Each row below holds a small network's activations on one input, seen along a few directions.
In each table, some parts of the input vary, and every possible input appears once, in random order.
Descriptions start from the smaller parts, as in this example, which fits no table here: one of 2 separate values, together with either a single point or one of 11 places around a ring or (one of 5 places around a ring, together with one of 6 places along a line).
Shared parts are said once, and a part with two or three values counts as separate values.
In the rows, zero is written as 128.

Other details of the inputs shift rows strongly along two fixed directions, in all tables alike. That doesn't count.

Table:
row 1: [146  98 151 182 130 147 110 178 143  96  67  69]
row 2: [138 100 112 203 153 176 135 161 164  68 107 104]
row 3: [ 87 145 115 123 123  94  91 116  95 162 211 172]
row 4: [131 143 168  67 118 136 168 106 121 145  91 106]
row 5: [ 92 148 108 126 118  83  87 116  99 164 208 175]
row 6: [ 83 158 113  96 113  92 115 145  89 125 166 193]
row 7: [ 98 116 136 201 136 153 105 199 135  80 106 115]
row 8: [133  83 106 197 155 126  88 151 156 106 143  95]
row 9: [135  84  94 199 154 118  86 151 150  93 135 100]
row 10: [118  92  98 180 158 129 106 179 147  77 109 112]
row 11: [183 167 144  71 114 177 207  97 152 131  71 119]
row 12: [124 128  88 110 129  68  97 102 119 150 172 154]
row 13: [120 118 133 205 124 139  91 201 127  93 103 117]
row 14: [124 146 109 115 125 112 117 106 121 158 185 163]
row 15: [130  86 136 202 137 122  87 153 147 101 116  82]
row 16: [100 151 116  96 142 130 132 126 113 138 161 174]
row 17: [142 137 146  66 143 150 175  92 140 148 105 117]
row 18: [128  83 129 175 171 172 131 160 167  84 101  81]
row 19: [124 104 135 203 141 174 133 164 155  66  98 100]
row 20: [ 83  90 141 183 157 143 100 183 136  81 104  91]
row 21: [165 134 150  85 113 131 160  92 121 170  99 104]
row 22: [ 98 121 138 109 126  81 103 104  98 156 171 142]
row 23: [179 162 125  84 103 143 172 111 131 146  97 140]
row 24: [ 67 130 116  96 140  79  96 137  84 149 183 167]
row 25: [110 126 123 113 129  82 100 101 118 169 177 136]
row 26: [160 115 121 209 112 151 121 182 147  84  74 103]
row 27: [123 125 102 109 132  80 100 100 127 162 178 148]
row 28: [142  85  82 194 138 112  91 170 140  94 108 112]
row 29: [107 150 113 116 113  96 103 132  86 166 177 180]
row 30: [184 164 180  95  90 163 184  72 152 160  84  94]
row 31: [ 80 140 142 108 126 122 126 115  96 135 166 166]
row 32: [ 92 153 113 111 118  93  93 147  78 159 184 183]
row 33: [114 109 137 191 145 183 135 174 156  58  92 102]
row 34: [176 158 136  86 109 154 170 109 131 157 106 136]
row 35: [106  96 120 182 146 125 103 188 139  73 101 103]
row 36: [ 77 144 105  96 146 114 113 125 100 136 197 194]
row 37: [ 96 150  99 126 108  64  85 125  93 142 197 192]
row 38: [173 105 111 207 129 171 128 173 161  99  89 100]
row 39: [170  87 113 188 138 151 120 158 160 105  84  81]
row 40: [ 66 123 142  85 143 108 116 117  93 129 158 147]
row 41: [155 131 160  87 122 136 159  73 139 171 126  90]
row 42: [153 116 142 208 113 162 119 179 144  96  70  92]
row 43: [ 71 149 143  93 129 131 129 121  94 129 158 165]
row 44: [171 140 149  84 107 115 157  76 142 153 104 104]
row 45: [ 84 139 102 109 140 106 109 117 104 143 204 191]
row 46: [186 158 118  92  98 139 175  99 132 151  95 139]
row 47: [131 122  86 111 119  66  94 111 113 150 162 161]
row 48: [145 138 180  62 137 179 194  76 145 151  88  80]
row 49: [151 130 135  72 138 141 179  73 141 139 109 118]
row 50: [165 134 150  57 141 173 203  75 154 126  78  97]
row 51: [132  85 118 204 138 119  79 158 143 112 127  89]
row 52: [ 93 126  92 108 113  44  75 143  78 141 172 183]
row 53: [143 139 134  64 140 142 178  92 138 133  96 122]
row 54: [185 141 174  71 114 159 183  94 136 167  71  81]
row 55: [178 157 130  95 112 148 171  79 143 150 122 127]
row 56: [188 141 176  73  97 145 182  87 132 161  54  85]
row 57: [131 168 156  74 113 159 182 107 130 127  95 136]
row 58: [ 90  77 140 194 157 139  99 164 136  83 121  90]
row 59: [ 96 124  96 115 112  38  65 128  89 146 184 181]
row 60: [185 155 133  99 102 145 162  86 148 164 116 130]
row 61: [ 82 144 124 123 115  84  88 120  84 151 200 180]
row 62: [146 109  86 220 136 133  89 164 159  86 135 116]
row 63: [138 131 158  73 126 139 176  81 131 134 105 112]
row 64: [139 147  88 121 106  88 107 118 116 148 165 178]
row 65: [100 121  91 100 132  69  87 140  91 153 182 179]
row 66: [117  80 144 190 161 161 123 152 158  98 112  69]
row 67: [ 89 133 102  98 117  50  78 152  79 138 171 180]
row 68: [143 157 136  73 133 168 188  92 137 125 111 140]
row 69: [145 162 134  76 129 162 185 101 136 130 102 142]
row 70: [167 116 126 215 108 149 112 166 161  86  85  95]
row 71: [189 163 168  90  95 167 193  73 150 147  86 101]
row 72: [153 120 129 200 117 155 121 193 148  81  74 102]
row 73: [116 109 106 199 154 152 108 191 145  86 126 131]
row 74: [140  90  93 186 142 121  96 180 141  90 105 108]
row 75: [124 159 165  77 128 178 179  93 128 149 120 121]
row 76: [ 58 130 110  91 141  73  94 140  87 119 176 178]
row 77: [126 164 163  81 125 173 177 103 124 153 110 121]
row 78: [170 158 153 103  98 145 157  87 135 169 118 119]
row 79: [ 59 130 122  92 149  91  96 130  90 147 184 164]
row 80: [ 78 116 101 101 151  84  99 113 105 145 201 174]
row 81: [166 137 164  86 100 115 146  83 128 164  97 105]
row 82: [133 152 162  89 123 169 177  85 132 155 127 119]
row 83: [107 145  89 123 122  83  89 116 112 158 208 185]
row 84: [104 115 129 202 146 160 107 193 138  93 120 111]
row 85: [ 88  85 124 181 163 137 103 174 140  64 117 106]
row 86: [105 117  84 114 126  56  74 118 106 161 195 177]
row 87: [142 168 186  71 109 191 200  95 138 140  67 102]
row 88: [157 113 144 218 111 156 107 165 156  96  85  88]
row 89: [115  89 108 182 163 133 104 178 147  92 119 110]
row 90: [188 138 170  78 109 147 186  66 150 151  82  81]
Each input here is: one of 2 separate values, together with one of 5 places around a ring, together with one of 9 places around a ring.
Changing only the place on the ring of 9 turns row 35 into row 76. The same change can be made to row 10. Which row results?
> row 53
Changing only the place on the ring of 9 turns row 30 into row 43. The same change can be made to row 44. Which row results?
> row 85
Start at row 16 and move only the place on the ring of 5, one step at a time. The first step leads to row 69. Which rows follow, in order?
> row 57, row 87, row 77
Change only the place on the ring of 9 in row 33. List by row number the other rows that result.
> row 6, row 19, row 26, row 37, row 57, row 70, row 71, row 72
Change only the place on the ring of 5 in row 70. List by row number the other rows that result.
> row 60, row 64, row 78, row 88
Change only the choice among 2 separate values in row 56. List by row number the other rows that result.
> row 42
Change only the choice among 2 separate values in row 24. List by row number the other rows that result.
> row 84

Table:
row 91: [154 108 158 128 145 182 176 130 161  99  55  64]
row 92: [148 130 125  86 135 130 155 102 133 147 114 118]
row 93: [ 76 127 117 191 138 140  88 191 108 101 165 158]
row 94: [107 136 111 108 122  96 116 144 102 122 137 165]
row 95: [107  89  82 177 157  98  72 170 122 115 158 135]
row 96: [153 132 165 137 124 188 173 142 155  99  52  76]
row 97: [187 123 147 150 118 180 174 110 177  99  59  80]
row 98: [ 90 126 112  71 137  80 119 115  95 140 161 166]
row 99: [162 166 144  78  79  91 130  87 103 186 135 149]
row 100: [111 162 106  84 103  84 119 117  92 143 165 197]
row 101: [138  75 124 208 160 157 117 162 175  68  91  73]
row 102: [ 91 120 122 107 146 107 119 116 118 123 163 146]
row 103: [117 101 109 206 118  80  52 152 122 125 165 125]
row 104: [ 93 121 100 186 130 112  83 185 114  87 153 160]
row 105: [152 156 113  76 110 109 142 106 111 168 135 156]
row 106: [162 125 161  95 111 108 133  69 134 174 121  89]
row 107: [106 111  84 181 139 102  77 186 119 103 149 152]
row 108: [175 129 157 148 124 191 179 115 174  99  64  77]
row 109: [143 162 181  16 120 151 207  44 133 169 109 115]
row 110: [128 114  97 122 143  99 105 109 128 153 175 144]
row 111: [131 149  97 128 112 103 108 137 115 139 156 174]
row 112: [ 81 112 103 173 142 108  84 189 109  87 143 150]
row 113: [ 83 155 128  89 120  99 122 103 100 142 177 178]
row 114: [190 177 141  37  95 139 200  38 143 186 118 136]
row 115: [180 159 147  25 116 138 198  37 144 185 115 119]
row 116: [ 57  99 124 179 170 137  85 166 119 103 181 134]
row 117: [ 85 145 133 127 134 136 120 125 109 137 175 161]
row 118: [ 58  94 116 164 160 111  84 179 112  89 150 134]
row 119: [141 130 153  68 109  91 132  84 107 180 128 116]
row 120: [119 140 126  94  99  58  94 122  82 175 161 162]
row 121: [148 132 172 147 135 213 176 150 150 107  61  74]
row 122: [206 104 121 236 128 192 135 176 189  85  55  61]
row 123: [100  84 148 206 173 194 121 190 152  77  92  70]
row 124: [211 120 130 170 121 181 163 111 185 125  77  75]
row 125: [ 89 168 126  86 108  99 121 123  90 142 167 190]
What do these inputs look like to the network?
> one of 5 places around a ring, together with either a single point or one of 6 places along a line
List by row number the other rows that have the place on the ring of 5 in common with row 96.
> row 94, row 105, row 107, row 112, row 120, row 121
Change only the place on the ring of 5 in row 118. List by row number the other rows that result.
> row 96, row 109, row 113, row 125
Change only the place on the line of 6 in row 118. List by row number the other rows that result.
> row 91, row 92, row 95, row 98, row 123

Table:
row 126: [154 121 150 119 119 136 147 125 141 120  77  87]
row 127: [110 126 138 156 131 153 132 160 129  94 104 122]
row 128: [107 154 133  35 102  63 128  80  78 181 161 175]
row 129: [187 154 125 132 110 176 173 134 154 118  81 127]
row 130: [188 122 105 159 110 125 125 144 149 126  91 111]
row 131: [142 118 143 128 134 152 154 106 153 113 101  98]
row 132: [179 120 150 149 113 148 140 120 148 143  90  78]
row 133: [151 118 146 151 134 161 143 109 161 126 116  89]
row 134: [ 26  96  76 238 153  82  18 235  87  64 204 190]
row 135: [164 122 156 144 112 143 135 122 144 142  92  79]
row 136: [188 132 103 143 124 150 153 113 168 120 103 119]
row 137: [142 102 137 118 166 167 159 106 162 123 106  84]
row 138: [134 115 133 156 134 140 128 125 150 104 122 109]
row 139: [110 130 136 172 130 153 115 163 128 113 129 127]
row 140: [149 116 143 154 114 127 121 140 136 116  95  98]
row 141: [ 99 176 128  64 109 105 132 101  82 179 185 195]
row 142: [102 153 124  41 124  88 142  74 101 159 170 174]
row 143: [105 114 131 138 162 163 137 160 133 107 113 111]
row 144: [ 49  66  77 206 175  69  24 210 102  97 187 144]
row 145: [102 152 113  67 124  82 117  74  95 181 210 183]
row 146: [ 99 181 142  16 109 105 165  87  86 162 152 187]
Changing only one part turns row 127 into row 128. The same change can be made to row 146. Which row results?
> row 126
What do these inputs look like to the network?
> one of 3 separate values, together with either a single point or one of 6 places along a line
Change only the place on the line of 6 in row 145. List by row number the other rows that result.
> row 131, row 133, row 137, row 138, row 142
Change only the choice among 3 separate values in row 140. List by row number the other rows that result.
> row 134, row 138
